These are the activations of a small neural network, seen along a few directions. Each row is one input.
In each table, some parts of the input vary, and every possible input appears once, in random order.
Descriptions start from the smaller parts, as in this example, which fits no table here: one of 4 places along a line, together with either a single point or one of 11 places around a ring or (one of 3 separate values, together with one of 5 places around a ring).
Shared parts are said once, and a part with two or three values counts as separate values.
In the rows, 128 means zero.

Other details of the inputs vary at random and push rows far along two fixed directions, the same in every table; ignore that.

Table:
R1: [146 144 106 119 130 142 110 154 105  83 114 142]
R2: [121 120 155 132 145 124 135 102 122 157 135 130]
R3: [116 119 136 141 115 115 137 123 146 145 144 126]
R4: [ 84 123 136 142 100 104 133 115 183 139 152 116]
R5: [158 127 105 119 144 137 129 142 110 118 110 120]
R6: [119 138 148 120 141 132 132 104 127 161 128 125]
R7: [ 78 126 152 145  99 111 123 109 176 135 150 135]
R8: [156 137 123 112 144 134 125 154 105 120 120 125]
R9: [139 147 124 108 139 148 118 154  95 108 108 136]
R10: [155 120 114 128 132 125 124 161 110  98 132 136]
R11: [133 139 113 113 122 145 134 144 122 127 113 119]
R12: [ 73 127 137 138  93 112 140 120 179 140 148 116]
R13: [122 138 151 112 136 136 150 121 121 175 126 116]
R14: [152 117 111 127 134 122 123 158 113  94 131 132]
R15: [172 141 128 104 160 153 143 123  90 175 102 115]
R16: [151 132 150 120 145 143 154  97 111 212 120 110]
R17: [153 120 105 129 126 127 125 154 112  95 129 132]
R18: [140 130 161 118 163 128 157  84 112 221 123 105]
R19: [150 127 131 126 143 134 121 140  95 110 124 144]
R20: [152 117 102 128 130 125 124 152 113  90 127 128]
R21: [122 132 133 123 138 137 129 107 130 143 116 123]
R22: [ 83 114 140 156  93 117 129 101 178 132 145 134]
R23: [100 118 120 151  97 116 114 134 157  79 143 144]
R24: [ 96 118 122 143 109 110 105 140 161  74 139 138]
R25: [142 131 162 124 159 138 145  89  98 194 125 128]
R26: [ 82 122 153 152  99 111 123 110 174 133 153 135]
R27: [146 120 104 131 125 139 113 146 111  80 118 144]
R28: [126 124 134 130 140 126 130 108 122 137 123 128]
R29: [103 125 118 140  94 108 115 154 170  87 148 131]
R30: [139 126 113 122 131 132 132 135 131 126 120 117]
R31: [103 107 116 148 105  99 118 145 169  85 148 127]
R32: [149 131  98 119 132 130 120 160 114  85 119 124]
R33: [146 121 154 122 157 127 153  96 107 201 130 112]
R34: [154 115 101 129 123 132 125 154 117  96 124 130]
R35: [121 130 138 126 143 126 126 111 125 138 124 126]
R36: [162 128 135 114 161 149 136 107  86 162 107 127]
R37: [ 90 119 136 152  91 106 135 113 178 139 155 121]
R38: [149 144 114 112 142 145 115 140  97 103 109 135]
R39: [143 140 166 114 156 136 160  89 109 232 127 113]
R40: [105 108 113 152  88 113 124 142 171  98 145 130]
R41: [129 141 121 112 123 138 135 142 116 127 118 120]
R42: [147 146 121 114 140 141 117 144 100 112 115 140]
R43: [135 122 127 125 137 119 127 140 126 121 128 123]
R44: [152 144 116 117 137 146 117 141  96 108 114 141]
R45: [148 125 116 127 142 135 120 132  97 103 118 136]
R46: [126 133 133 122 140 129 117 133 120 113 122 132]
R47: [140 137 110 118 140 134 111 151 107  82 118 138]
R48: [143 131 104 131 120 144 108 151 116  82 117 144]
R49: [137 134 142 123 130 129 137 132 124 156 133 127]
R50: [103 126 153 131 114 121 153  88 164 203 136 108]
R51: [107 103 106 149  96 108 123 137 170  93 145 124]
R52: [145 144 149 114 153 145 137 108  99 175 120 132]
R53: [132 138 119 122 126 142 121 130 125 120 115 135]
R54: [159 135 109 116 131 144 128 149 110 123 117 129]
R55: [112 130 132 132 114 116 135 127 150 145 140 122]
R56: [131 134 140 121 135 128 144 110 130 169 129 111]
R57: [142 123 115 126 140 127 110 151 110  80 122 142]
R58: [166 137 139 114 155 142 143 125  89 177 120 123]
R59: [158 129 110 118 144 131 127 144 103 112 115 120]
R60: [ 88 102 126 150 100 100 135 107 185 134 145 114]
R61: [ 99 120 109 140 102 105 119 147 170  82 145 123]
R62: [128 127 151 134 136 131 129 117 119 147 132 139]
R63: [ 95 128 122 138 104 116 104 144 162  75 141 139]
R64: [128 135 141 132 133 134 128 116 121 144 130 135]
R65: [111 133 132 129 122 134 124 112 146 132 124 127]
R66: [135 128 127 122 136 122 127 142 126 122 127 120]
R67: [143 148 111 105 136 158 122 146  97 109  99 132]
R68: [160 126 116 126 132 135 131 147 101 119 124 130]
R69: [116 114 136 141 118 113 138 121 145 143 145 124]
R70: [119 129 144 126 143 127 134  98 125 155 122 120]
R71: [128 127 119 127 133 133 121 121 127 116 116 130]
R72: [138 117 118 130 134 119 133 128 126 125 128 120]
R73: [ 80 111 143 155 106 104 128  99 171 130 151 129]
R74: [158 140 113 115 134 137 127 151 105 119 118 125]
R75: [132 123 128 135 130 129 127 121 116 117 129 138]
R76: [135 133 174 124 157 137 151  80 105 215 127 125]
R77: [129 139 134 121 131 132 116 139 122 115 124 138]
R78: [ 87 137 112 131  95 128 113 145 154  75 132 132]
R79: [ 83 124 143 153  95 113 127 103 174 131 149 131]
R80: [ 80 109 134 150 105 109 127  94 179 130 140 126]
R81: [111 146 142 116 134 140 134 118 115 150 119 126]
R82: [160 138 113 117 133 138 127 150 102 120 121 128]
R83: [ 90 116 145 151  96 104 132 120 178 141 158 125]
R84: [142 138 105 118 137 136 112 150 106  77 113 137]
R85: [143 129 120 123 148 130 119 133 104 108 120 137]
R86: [146 137 101 122 124 147 108 153 113  84 114 145]
R87: [100 112 157 138 131 105 151  85 161 193 146 110]
R88: [159 126 128 124 139 133 130 150 101 126 128 133]
Each input here is: one of 2 separate values, together with one of 4 places along a line, together with either a single point or one of 10 places around a ring.
Changing only the place on the line of 4 turns R23 into R76. The same change can be made to R45. Which row results?
Answer: R73
Changing only the place on the line of 4 turns R18 into R43. The same change can be made to R39. Which row results?
Answer: R49
Which other rows does R14 become when the choice among 2 separate values takes its other values? List them by row number.
Answer: R2
Which other rows agree with R30 in the place on the line of 4 and the choice among 2 separate values? List them by row number.
Answer: R5, R11, R15, R16, R34, R40, R50, R51, R54, R60
Which other rows does R84 become when the choice among 2 separate values takes its other values? List them by row number.
Answer: R32

Table:
R89: [148 146 133 105 157 149 128 132 101 147 108 120]
R90: [148 116  83 125 111 125 117 188 132  62 129 130]
R91: [ 62 115 145 163  68 107 129  92 208 143 161 131]
R92: [117 123 103 138 114 118  93 167 138  32 134 155]
R93: [177 151 154 103 164 161 151 102  79 215 102 121]
R94: [148 130 139 123 151 144 125 107  92 151 111 143]
R95: [ 69 101 143 148  87 102 156  96 200 176 152 102]
R96: [151 132 102 132 117 138 109 169 113  73 130 144]
R97: [ 50 130 157 147  87  98 141  88 208 172 156 111]
R98: [ 61  84 122 175  79  61 136 119 230 111 183 104]
R99: [138 143  91 119 109 133 109 185 127  60 123 138]
R100: [146 139 152 108 168 142 132 105  96 167 112 127]
R101: [126 136 133 117 138 133 119 120 122 125 119 126]
R102: [140 127  92 132 108 137 109 174 116  49 122 148]
R103: [108 124  92 134 104 109  86 180 149  11 132 144]
R104: [ 68 132 165 136 112 105 152  90 182 196 152 108]
R105: [179 116 132 116 173 126 152 115  93 190 123 105]
R106: [140  99  87 151 103 117 111 168 135  43 138 141]
R107: [ 59 126 167 140 114 115 146  61 177 182 136 109]
R108: [135 143 115 116 125 143 134 137 112 126 118 127]
R109: [138 141 120 111 141 132 119 154 110 106 120 131]
R110: [129 135 162 122 160 141 140  89  99 174 111 131]
R111: [161 131 111 124 137 135 110 169  90  81 129 148]
R112: [154 107  95 144 121 112 113 179 118  55 140 136]
R113: [ 62 123 170 146 111 112 137  58 191 183 145 123]
R114: [149 145 107 117 122 146 122 148 115 115 114 130]
R115: [150 138 102 122 115 139 113 173 116  79 125 139]
R116: [158 135 145 118 158 147 135 117  91 169 122 134]
R117: [146 115  91 123 114 112 123 195 131  74 134 120]
R118: [120 126  96 139 110 124  91 159 140  33 124 157]
R119: [156 111 108 135 136 118 138 120 130 141 128 112]
R120: [114 131  84 132 102 127  89 164 145  27 118 143]
R121: [177 117 120 117 167 128 158 114  87 170 112 107]
R122: [159 146 153 104 159 156 160  98  79 212 108 115]
R123: [147 122 116 119 129 130 140 137 129 148 122 115]
R124: [154 134 142 119 154 153 142 108  82 168 113 132]
R125: [144 132 152 122 161 151 138  93  80 170 113 134]
R126: [161 144 106 109 135 139 122 174  97  99 121 133]
R127: [139 148 141 101 159 155 142 107  94 173 102 115]
R128: [140 144 109 113 134 146 114 142 116  99 106 130]
R129: [ 67 121 156 150  83  95 137 113 195 154 164 115]
R130: [156 153 121 105 146 153 131 128 100 151 102 123]
R131: [185 121 151 118 173 145 151  94  79 209 114 117]
R132: [148 143 160 105 178 155 149  81  78 199 101 121]
R133: [149 149 122 106 149 155 139 131  91 148 102 120]
R134: [162 134 102 125 129 147 105 160  99  76 116 153]
R135: [ 71 112 160 158 101 103 123  90 181 140 158 138]
R136: [157 135 120 121 131 133 122 162 100 103 129 139]
R137: [ 43 109 149 165  88  83 116 105 210  97 172 138]
R138: [ 89  95 152 165  99  94 140 100 190 152 164 118]
R139: [ 56 108 171 162  98  90 133  82 189 160 166 128]
R140: [145 139 154 109 169 135 133 113  93 161 117 126]
Changing only one part turns R91 into R102. The same change can be made to R120. Which row results?
Answer: R107
Changing only one part turns R133 into R130. The same change can be made to R121. Which row results?
Answer: R119
What do these inputs look like to the network?
Answer: one of 4 places along a line, together with either one of 3 separate values or one of 10 places around a ring
Which other rows agree with R137 in the place on the line of 4? List them by row number.
Answer: R98, R103, R104, R109, R111, R112, R117, R126, R129, R136, R139, R140
Which other rows does R95 become when the choice among 3 separate values takes its other values? List them by row number.
Answer: R106, R121
Which other rows does R131 become when the choice among 3 separate values takes its other values? List them by row number.
Answer: R119, R123

Table:
R141: [146 121 137 122 130 127 159 115 130 199 133 108]
R142: [125 131  88 124 117 135 106 167 122  44 118 138]
R143: [166 154 151  95 173 153 138 116  71 177 102 124]
R144: [ 90 127 125 141  97 116 105 133 173  83 138 137]
R145: [151 139  84 123 131 145  99 159 104  55 110 150]
R146: [169 155 171  92 191 156 146 109  54 210 105 129]
R147: [ 93 129 137 145  99 121 113 138 152  92 143 149]
R148: [157 145 145 108 164 151 121 133  79 147 112 141]
R149: [135 133 135 117 145 147 135 104 106 160 108 128]
R150: [156 146  80 111 138 140  94 183  95  34 104 145]
R151: [154 109 126 130 146 112 137 133 115 137 133 118]
R152: [160 107 122 136 144 119 136 128 112 137 134 126]
R153: [132 137 149 107 158 143 147 100 103 179 108 114]
R154: [137 122 118 127 115 119 150 140 140 154 141 107]
R155: [199 153  89 102 162 166 103 174  47  68  86 149]
R156: [101 122 149 129 131 132 138  90 147 168 121 117]
R157: [107 130 128 139 110 126 108 140 139  87 140 154]
R158: [101 115 137 140 103 100 154 116 180 178 154 100]
R159: [125 115 137 135 117 115 155 119 160 183 143 101]
R160: [129  97 112 150 118  99 122 139 154  98 146 125]
R161: [126  99 135 153 121 104 141 112 148 145 148 120]
R162: [ 85 137 156 132 110 120 134  96 161 154 141 123]
R163: [118 127 145 128 131 141 140  96 124 163 116 122]
R164: [ 83 132 112 142  95 116 109 132 169  76 141 133]
R165: [100  97 154 154 119  93 152  85 171 180 161 107]
R166: [ 66 129 153 145 100 110 125 112 173 128 157 135]
R167: [134 117 121 137 107 118 146 139 147 148 142 113]
R168: [130 140 121 128 117 137 115 141 119  95 121 143]
R169: [178 148 121 102 158 163 118 139  69 120  99 144]
R170: [ 90 126  99 146  92 116  95 150 176  43 135 140]
What do these inputs look like to the network?
Answer: one of 5 places around a ring, together with either one of 2 separate values or one of 4 places along a line
Changing only the place on the ring of 5 turns R161 into R160. The same change can be made to R147. Which row results?
Answer: R148
Which other rows does R165 become when the choice among 2 separate values takes its other values? List them by row number.
Answer: R154
Which other rows does R158 become when the choice among 2 separate values takes its other values? List them by row number.
Answer: R151
Which other rows does R170 become when the place on the ring of 5 takes its other values? List them by row number.
Answer: R145, R150, R155, R164
